These are the activations of a small neural network, seen along a few directions. Each row is one input.
In each table, some parts of the input vary, and every possible input appears once, in random order.
A made-up example of a description, with smaller parts first: values(3) and (point or line(9) or (line(4) and ring(5))).
Shared parts are said once, and a part with two or three values counts as separate values.

Other details of the inputs shift rows strongly along two fixed directions, in all tables alike. That doesn't count.
These rows show it; all are for the same input, with only those details redrawn:
[ 51  11  -4  23 -36 -41  10  56 -49 -54  -1   8  43]
[ 23   8  -1 -11  -6 -33 -11  -6 -37 -22  20 -62  50]
[  2  -6  -4  16   6   8  -1  32  10 -22 -19  36 -13]
[  4   3  -1 -19  14 -10 -18 -19 -13  -2   9 -53  32]
[-15  -6  -2 -13  27  18 -17  -9  14   8  -9  -8 -10]
[ 33   4  -5  22 -20 -16  11  58 -22 -41 -14  31  15]
[-35 -10  -3 -15  43  39 -21 -13  40  22 -19  11 -36]
[-22  -4   1 -22  33  16 -22 -27  15  16   0 -34  -3]

Rows:
row 1: [-15   0  -1  -2   9   2   6 -25  28  31   7   1 -31]
row 2: [ 16  17 -41  10  -7   2  31  25 -15 -31 -12  24  -3]
row 3: [ -5   6  -2 -32   5 -29  -5 -28 -27 -11  28 -58  39]
row 4: [-21   0  -7 -15  24   9   1 -12  20   7  -7   1 -24]
row 5: [  7   7  14 -12 -11  -7   2 -35 -31  -2  24 -46  30]
row 6: [  7  10   2  15 -18 -14  25  20 -10 -17   3  39  -6]
row 7: [-24 -11   0 -20  38  26 -24 -14  38  29 -11  -3 -28]
row 8: [ 17   0  -1  30 -30 -29  26  35   2 -12   3  51 -14]
row 9: [ 11  -5   5  16 -18 -15   2  61 -12 -38 -15  51  12]
row 10: [ 17 -14   7  37 -22  24  13  48   9  -5 -30  63 -26]
row 11: [-25  -6  -1 -31  14 -10 -15 -20  14  24  12 -18   2]
row 12: [-24   8  -1  -3  19  22  12 -30  19  10   0  12 -36]
row 13: [  6  17  -4 -25   1 -33  -2 -27 -33 -13  24 -63  42]
row 14: [-18  12  -3   1  18  19  13 -28  22  19  -1   0 -34]
row 15: [ 23   8  -1 -10  -2 -28 -10  -4 -32 -17  14 -57  46]
row 16: [ -9 -11  17  -5  -1  11 -13 -17  -3  14   7 -22  19]
row 17: [ -8  -1 -15  -3  10  43  -5 -31   2  10  -7 -19  -4]
row 18: [-16  -7  -3 -16  18  -4  -7  -5  31  23   0   5 -26]
row 19: [-12  -1  15  -6   1   3  -7 -29   0  16  12 -18  11]
row 20: [ 16  14 -29 -14   1  -4  -5 -18 -30 -21   5 -53  41]
row 21: [ -4   0   5  28  -5  31  19  18  23   0 -29  63 -44]
row 22: [ 10   4  10  -6 -11 -20 -10 -35  -9  25  24 -52  20]
row 23: [  0 -14  12  29 -17  29  11  42   0 -19 -25  65 -16]
row 24: [ 21  -2   6 -12 -13 -47 -20   0 -27  -5  30 -58  52]
row 25: [-28   0   5 -22  20  -2  -5 -48  21  38  18 -23 -11]
row 26: [ 11 -10  13  -1  -7   0 -12 -13  -5  23   9 -30  12]
row 27: [ 22   5  -2  -3 -30 -45  11  35 -37 -35  11  11  34]
row 28: [-23   0   2  -9  14  15  14 -29  12   6   5  11 -25]
row 29: [ 11  16  -5  15  -9  -7  22   6   7   4   0  20 -25]
row 30: [  0  -2   2  31  -8  24  17  23  31  11 -28  62 -45]
row 31: [ 50  23  -9  17 -35 -53  20  48 -38 -34   4  12  29]
row 32: [-35 -17  13  -9  23  55 -16 -33  27  27 -15   0 -30]
row 33: [ -8  16 -30  -4  14  26  19 -33  10   2   3  -4 -22]
row 34: [ 31   2   7  29 -42 -32  14  35 -18  -8   5  27  15]
row 35: [  0  12 -22   0   4  29  11 -36   0   1   1 -20  -5]
row 36: [ -3 -12   2  20  -5   0  -1  70  12 -16 -21  75 -19]
row 37: [-17 -21  14  -3   6  21 -18 -14  23  42  -4   0 -16]
row 38: [ -7  -5  -3 -20   3 -28  -8 -10   9  15  19 -24   9]
row 39: [ 17   4   4 -14 -13 -36 -10   1 -43 -36  20 -51  60]
row 40: [-18 -14   3 -21  30   5 -28 -17  29  29   5 -23 -12]
row 41: [-37  -1   8  -8  26  46  -5 -40  34  29 -13  14 -40]
row 42: [  1  -5  14  -1  -1  14 -10 -27  -7  12   2 -37  10]
row 43: [ 40  -1  14  31 -52 -29  10  54 -40 -24   2  25  37]
row 44: [ -8  -9  11  24 -15   7   9  27  16   9 -16  61 -24]
row 45: [-14 -13  -4  16  14  25  -3  36  20 -19 -30  60 -29]
- The inputs of row 20 and row 35 match in every part but one. If row 9 is changed in the same way as row 20 into row 35, which row does it become? => row 19
- The inputs of row 29 and row 30 match in every part but one. If row 25 is changed in the same way as row 29 into row 30, which row does it become? => row 44
- What is each input in this table made of? => ring(5) and (point or ring(8))
- Change only the ring(5) part in row 15. List by row number the other rows that result. => row 4, row 14, row 21, row 42
- Change only the ring(5) part in row 32. List by row number the other rows that result. => row 12, row 13, row 41, row 45

Rows:
row 46: [ -2 -14   5  18  -1  16  -1  42  16  -4 -24  54 -22]
row 47: [ -8  -7  -4  -1  10   2  -3  24  15  -5 -13  29 -17]
row 48: [ 24  15   0   1 -20 -16   8 -24 -35 -12  18 -45  34]
row 49: [-28  -6  -7   9  20  42   7  -4  46  22 -24  51 -58]
row 50: [  7  16  -4 -18   0  -9  -2 -51 -26   1  27 -72  37]
row 51: [ 25  14 -11  25 -25 -15  29  37 -17 -33  -7  38  -2]
row 52: [-30 -21   6   5  26  43  -9  21  41  11 -33  59 -47]
row 53: [  8   8   2 -18  -5 -15  -8 -52 -23  15  28 -76  34]
row 54: [-45  -2  -9 -20  41  45  -7 -48  41  33  -7  -3 -42]
row 55: [-19   1   1 -21  20  23 -12 -60  12  34  11 -47  -3]
row 56: [ 11  12  11  -9 -16 -29   3 -34 -23  10  31 -51  31]
row 57: [ 28  12 -10  26 -27 -18  30  38 -17 -30  -5  36  -1]
row 58: [ 17  -3  17  -2 -23 -38  -7   9 -23  -3  21 -22  36]
row 59: [ 26  -3   5  21 -24 -20   4  50 -15 -24 -10  29  11]
row 60: [-45 -15  -2 -24  43  34 -23 -22  43  29 -12   5 -34]
row 61: [-24  -6   0 -30  29   1 -24 -30  15  23  12 -39   3]
row 62: [ 20  -1   0  18 -20 -12   9  52 -20 -34 -12  36  12]
row 63: [ 36   2   2  20 -30 -35   7  53 -29 -33   0  17  27]
- What is each input in this table made of? => values(2) and (point or ring(8))
- The inputs of row 62 and row 50 match in every part but the values(2) part. If row 52 is changed in the same way as row 62 into row 50, which row does it become? => row 48
- Change only the values(2) part in row 51. List by row number the other rows that result. => row 47
